Each row below holds a small network's activations on one input, seen along a few directions.
In each table, some parts of the input vary, and every possible input appears once, in random order.
Descriptions start from the smaller parts, as in this example, which fits no table here: one of 8 places around a ring, together with either a single point or one of 11 places along a line or (one of 3 separate values, together with one of 4 places along a line).
Shared parts are said once, and a part with two or three values counts as separate values.

Other details of the inputs vary at random and push rows far along three fixed directions, the same in every table; ignore that.

Rows:
R1: [ 60.5  11.8   7.2  12.5 -56.9 -50.1 -28.7   4.2  39.7  28.0   5.3]
R2: [-15.0  48.1 -10.8  -3.6  24.1 -32.8  13.8  -8.8  -7.1  32.0   2.0]
R3: [-42.8 -36.4  -7.0 -16.3 -33.9  83.5 -11.3  43.3  -0.6 -46.8   3.9]
R4: [ 19.1 -30.8 -17.9 -37.8 -38.1 -39.1 -56.1 -26.6  23.7  25.4 -61.3]
R5: [ -1.2 -10.6  15.7 -12.9 -50.9  48.6 -14.8  25.8  13.6  -8.3  30.7]
R6: [ 35.0  34.3 -10.2  24.2  11.7 -45.1  39.7  10.7 -20.2  46.9  74.5]
R7: [-11.9  50.8  -3.9  12.4  21.2 -24.7  30.9 -17.7 -35.6  43.1  12.7]
R8: [ 63.3  19.2 -10.8  14.1 -47.2 -39.3 -51.3  -6.2  31.0  27.7  19.3]
R9: [ 17.5 -13.2  -9.4   3.5 -14.4 -28.6 -62.5 -16.7  52.6  -8.5 -41.5]
R10: [-10.4   3.1  26.5  -3.8  10.3  44.3  61.0  32.6 -54.6   7.3  61.3]
R11: [-47.4  26.9 -21.4 -12.2  40.3 -28.3  24.1  -8.2  -3.3  -6.3 -35.1]
R12: [-39.3 -26.0  10.9 -14.0  60.9 -22.6  11.7 -29.3   9.3 -41.1 -52.7]
R13: [  8.6 -13.2  11.4  -6.2 -53.5  49.2 -24.4  27.4 -17.5 -11.8  24.7]
R14: [ 22.8 -11.1  14.4 -10.3 -25.8 -34.2 -43.2 -20.0  64.5 -11.5 -46.8]
R15: [-50.0  29.4  -0.7 -11.4  56.0 -13.0  40.4  -7.5 -39.9   5.3 -17.8]
R16: [-27.2 -11.3   6.4   3.9  51.5 -16.4  25.4 -36.6   0.1 -17.7 -20.6]
R17: [  8.8 -12.5  30.5  -1.8 -62.0  50.2  -4.7  13.2   1.0  -3.3  19.6]
R18: [-30.4 -19.0  -7.6 -18.2  57.7 -17.8  31.9 -18.8  24.0 -55.0 -62.7]
R19: [-22.0 -13.3  -5.6   6.4  61.8 -20.5   8.1 -15.2 -13.1 -13.3 -23.0]
R20: [-20.2  -4.9 -13.3  23.7  64.7  -4.1  20.3 -19.8 -20.1   6.7  -5.2]
R21: [ 24.6  -8.5  27.3 -14.2 -58.4  46.9  -1.8  30.9  -8.9 -14.3  11.1]
R22: [-41.1 -25.5  -9.2   5.7  64.2  -9.6   1.6 -39.1   7.7 -34.0 -53.9]
R23: [-34.1 -31.8   9.3 -12.8 -41.1  93.2 -10.5  15.0 -13.3 -44.9   4.5]
R24: [-43.0 -38.5  -8.5 -11.4 -26.5  89.5 -14.5  45.0  -1.1 -38.5  -2.9]
R25: [ 43.5  39.1 -28.2  26.9  12.7 -42.5  29.4  11.6 -30.4  42.9  77.8]
R26: [ 20.6 -21.6   0.0  11.8 -13.2 -29.3 -66.9 -11.0  34.5  -0.7 -56.9]
R27: [ 36.7  31.9 -17.8  34.6  29.9 -24.0  14.3  10.2 -24.5  62.8  67.6]
R28: [ 74.7  22.2   8.0   5.9 -51.7 -39.3 -30.9  -3.5  39.0  26.7   7.2]
R29: [  0.4  11.7  14.8   1.5   6.5  56.0  69.1  15.0 -50.8   1.5  58.2]
Description of these inputs: either a single point or (one of 4 places along a line, together with either a single point or one of 6 places along a line).
Change only the place on the line of 4 in R21. List by row number the other rows that result.
Answer: R18, R28, R29
Change only the place on the line of 4 in R15. List by row number the other rows that result.
Answer: R2, R7, R11
Start at R26 and move only the place on the line of 6, one step at a time. The first step leads to R19. Which rows follow, in order?
Answer: R13, R12, R10, R21
Change only the place on the line of 6 in R20. List by row number the other rows that result.
Answer: R16, R17, R22, R23, R29

Rows:
R30: [-24.5 -10.7  22.8 -24.6 -62.9  59.6 -23.0  16.5   2.5 -23.0 -25.0]
R31: [ 10.2  35.0 -12.6   9.6  44.3 -49.1  40.0 -11.6 -21.6  41.9  26.7]
R32: [ 11.3  -9.3 -11.4  13.2  15.7 -26.2 -24.7 -15.9  24.7  -9.9 -26.2]
R33: [ 39.8   0.0   5.0  16.6  20.6 -50.0   1.9 -22.4  10.0  16.5   0.6]
R34: [-19.2   7.2 -17.6  10.5  53.9 -20.3  17.0  -6.7  -5.4  -2.1   1.5]
R35: [ 44.8  10.4   1.2   4.5 -53.0 -30.4 -38.2   6.3  31.0  18.8   0.1]
R36: [ 28.7  -6.6   1.4   2.7 -53.9  30.1 -18.8  26.9  -1.0   6.0  34.0]
R37: [-27.2  11.5 -11.7   7.3  47.5 -17.5  13.0 -16.1 -23.3  13.1 -13.3]
R38: [ 41.5 -15.6  12.0  17.9 -70.0  27.0 -47.4  18.5  12.6  13.2  25.4]
R39: [ 35.5  26.5   0.0  12.5  -1.6 -60.5  -4.7 -15.0  22.3  19.5  -2.3]
R40: [-38.4 -33.4  13.2 -14.1  50.3  16.3  25.8 -24.6  10.9 -56.7 -43.5]
R41: [ 18.7  37.1 -19.1  19.6  44.7 -34.0  50.0   8.0 -41.5  45.0  70.2]
R42: [  1.5  12.6   1.4  -2.5 -40.6  33.2   0.8  22.6 -35.2  31.7  37.4]
R43: [ -5.5 -12.9  -8.5 -16.4 -18.5 -22.3 -49.6 -18.8  43.4 -14.5 -59.8]
R44: [-60.5 -19.3  14.1 -20.3  27.7  89.6  65.0  28.5 -36.3 -51.5  25.4]
R45: [-33.4   8.9  -7.5   0.6   4.6  56.1  29.2  31.8 -41.5  11.2  50.8]
R46: [ 15.0  17.7  12.4  -7.3 -62.1  27.5 -11.3  22.6  -0.4  12.7  24.6]
R47: [ -6.7   4.0   1.1  -9.9   7.0 -30.9 -14.2 -20.4   7.1   3.3 -43.7]
R48: [ -0.7 -25.3  -0.5   0.0  27.5  -6.7   0.1 -18.1   7.5 -17.7 -16.2]
R49: [-31.1 -38.0   4.2 -19.8  19.0   8.5 -10.9 -12.2  34.2 -57.4 -66.7]
What do these inputs look like to the network?
Answer: one of 4 places along a line, together with one of 5 places along a line
Changing only the place on the line of 4 turns R40 into R38. The same change can be made to R30. Which row results?
Answer: R37
Start at R48 and move only the place on the line of 5, one step at a time. The first step leads to R36. Which rows follow, in order?
Answer: R41, R43, R42
Change only the place on the line of 4 in R44. List by row number the other rows that result.
Answer: R32, R36, R49
